Each row below holds a small network's activations on one input, seen along a few directions.
In each table, some parts of the input vary, and every possible input appears once, in random order.
A made-up example of a description, with smaller parts first: one of 2 separate values, together with either a single point or one of 11 places around a ring or (one of 5 places around a ring, together with one of 6 places along a line).
Shared parts are said once, and a part with two or three values counts as separate values.

Other details of the inputs vary at random and push rows far along two fixed directions, the same in every table; ignore that.

Rows:
x1: [  6 -42 -26  10 -51 -38  37 100  -8 -15  27 -18 -47]
x2: [-20  40  16  71  37  34 -74 -68 -33   9 -25 -21  59]
x3: [-34 -23  18 -89   4  31  67  -4  17  56  16  29 -21]
x4: [ -1  41  16  60  61   1 -45 -50  13  -6 -25 -18  76]
x5: [-22   8   0 -62  27  -8   8 -38  56  50 -56  42  23]
x6: [ 43 -28 -21 -23 -63  -7  15  36  -4 -51  54   3 -77]
x7: [-48 -35  -8 -47 -39   3   6  30  55  66  -1  16  16]
x8: [-40 -28  37 -54  36  35  20 -51  34  67   5  -6  20]
x9: [ 67   9 -37  20   8   3 -11  -3 -59 -61   5 -14  -8]
x10: [ 27 -15   2  -8 -71 -40   9  58  11 -50  10  17 -75]
x11: [ 27 -11  22  42 -16  35 -26   3 -65 -51  20 -35  -2]
x12: [-20  23  11  46  36   1 -22 -28 -24   9   0 -23   6]
x13: [-16  38  -5  28  32  11  -3 -17 -45   7 -11   3   8]
x14: [-38  20   7 -64   2 -13  63   8  62  43   8  58  -4]
x15: [ -4 -19  -4 -52  36  12  -4 -72  56  49  -1   1  22]
x16: [ 22  12 -37  67  24   4 -43  20 -68 -22 -47 -34  76]
x17: [ 16  16  11  24 -57 -24  17  60   4 -53  44  15 -46]
x18: [ 35  -4   0  30  -5 -39 -13  17  -1 -46 -22 -13 -26]
Description of these inputs: one of 3 separate values, together with either a single point or one of 5 places around a ring.
- Changing only the choice among 3 separate values turns x12 into x13. The same change can be made to x1. Which row results? => x16
- Which other rows does x6 become when the place on the ring of 5 takes its other values? List them by row number. => x2, x10, x11, x17

Rows:
x19: [  7 -24 -15   5 -33 -33  36  77 -25 -28  11 -11 -56]
x20: [-54 -31  35 -95 -48  -8  78  21  69  49  56  40 -91]
x21: [-43 -11  11 -45  47  41  15 -48  23  75 -10   4  59]
x22: [-16  10   1  20  37  -5  -9  -7  19  21 -28  -6  50]
x23: [-32  18  23  19  40  16  -5 -31 -15  27 -11  -7  25]
x24: [-28  18   8  -6  20   3   4 -11  22  38 -21  14  48]
x25: [-53   9   7 -43  17  23  11 -21  36  65 -28  32  43]
x26: [ 23   1 -24  24 -60 -14  16  75 -40 -55  35   6 -60]
x27: [ 14  -5 -12  25  16  27 -16 -16 -37  -7  16 -28  25]
x28: [ 39  22  -8  21  -4 -18  -3   4 -15 -45   0   6  -7]
x29: [  4  20 -11  58  41   1 -55 -35   2   1 -28 -25  69]
x30: [-17   1  13 -25 -10  20 -13 -18  28  18  -9  21  19]
x31: [ 19 -30  -3   6 -38 -21   4  39  -7 -35  10 -16 -42]
x32: [ 37   8   4  19 -26 -23  32  38 -45 -68  42  -5 -93]
x33: [ -28  -58   14 -118  -61    5   97   46   63   44   71   36  -89]
x34: [ 43 -16 -13 -21 -25  -3  44  34 -33 -49  47  -6 -63]
x35: [ 15   4  -8  37  -7  -5  -8  32 -55 -25 -17 -15   2]
x36: [ 11   3 -16  32 -10  -1 -29   5 -37 -14  -8 -15   7]
x37: [ 11  -8 -21  38  -1 -11 -27   7 -23 -16 -11 -28   4]
x38: [  5  24  -3 -11  24  16 -25 -43   6   1 -27  19  32]
x39: [ 29  -5   3  31 -23   0 -30  12 -37 -39  -7 -17  -5]
x40: [ 28  -8 -12   1  12 -15  -9  -6  -2 -16 -18  -6 -16]
x41: [ 45  11 -13  37  11 -27  -9   8  -9 -53  -4 -10  -7]
x42: [-16  15  21  -5  23  17 -35 -52  41  33 -25   9  65]
x43: [-13  29  11  56  45  23 -51 -59 -31   6 -12 -27  43]
x44: [ -48  -16    9 -122    9    4   35  -46   91   98  -15   57   -9]
x45: [ 30  -2   3  47  -9 -17 -21  20  -5 -49   3 -22   3]
x46: [-12  21  -4  15  14   5 -26 -24  15  22 -11   3  47]
- What is each input in this table made of? => one of 4 places along a line, together with either one of 2 separate values or one of 5 places around a ring
- Changing only the place on the line of 4 turns x26 into x30. The same change can be made to x43. Which row results? => x20
- Which other rows does x41 become when the place on the line of 4 takes its other values? List them by row number. => x22, x29, x45
- Which other rows does x21 become when the choice among 2 separate values takes its other values? List them by row number. => x23

Rows:
x47: [ 16 -32 -24 -20 -99 -50  32 108  26 -36  23  23 -75]
x48: [ 25  36   5  71 -20 -18 -32  28 -35 -65  -5  -4  -3]
x49: [ 11  21  15  10 -23  -2  -2   1 -11 -34  23  13 -38]
x50: [  2  38   2  19  77  15 -19 -71 -18  10 -31  -6  49]
x51: [-46   3  17 -34  16 -22  33  -6  62  52  -5  23  -8]
x52: [-38   2  31 -41   4   2  19 -37  63  44  26  22 -23]
x53: [-44  19  21  35  51  60 -22 -48 -54  41  -1 -26  60]
x54: [ 35  44 -10  59 -11 -16 -18  32 -48 -65 -14   8   5]
x55: [-37  13   0 -47  25 -21  48  -1  49  50 -14  35   0]
x56: [-13  40  23  70  54   7 -72 -63  13   7 -40 -20  84]
x57: [-45 -47  12 -70   1  61  35 -18  -3  73  34  -6  -2]
x58: [  1 -18   0 -93  -7  28  20 -41  37  33   5  36  -7]
x59: [ 61 -19  -6  36   9   4 -19 -10 -55 -65  14 -47 -26]
x60: [ 49  -2 -44  52   1 -37 -15  50 -40 -52 -33 -25  15]
x61: [ 14 -42 -26 -12 -60 -61  45  99  22 -23  18   0 -73]
x62: [ 22   1  12  -1  28  45 -65 -87  -3  -2 -22 -14  54]
x63: [-15 -35  21 -69   4  23   3 -59  65  47  19   4  -6]
x64: [ 11 -40 -18  -6 -79 -55  29  97  37 -28  30   3 -68]
x65: [ 20  30  -1  -2 -14  -1  14   5 -24 -35  14  25 -30]
x66: [ 50   7 -40  45 -38 -27 -27  59 -36 -64 -28  -2  11]
x67: [ 40   3 -10  11  73  34 -41 -84 -34  -7 -36 -31  61]
x68: [-71 -38  -6 -45 -12  20  21  28  29  95  -8   4  39]
x69: [-36   1  22 -47  24  -4  35 -35  48  48  14  19 -27]
x70: [-12  14   4  78  -6  14   0  54 -89 -26  17 -33   8]
- What is each input in this table made of? => one of 4 places along a line, together with either a single point or one of 5 places around a ring
- Changing only the place on the line of 4 turns x51 into x69. The same change can be made to x54. Which row results? => x65
- Start at x47 and move only the place on the line of 4, one step at a time. The first step leads to x48. Which rows follow, in order? => x49, x62
- List by row number the other rows that have the place on the line of 4 in common with x58. => x57, x59, x62, x63, x67
- Which other rows does x61 become when the place on the ring of 5 takes its other values? List them by row number. => x47, x60, x64, x66
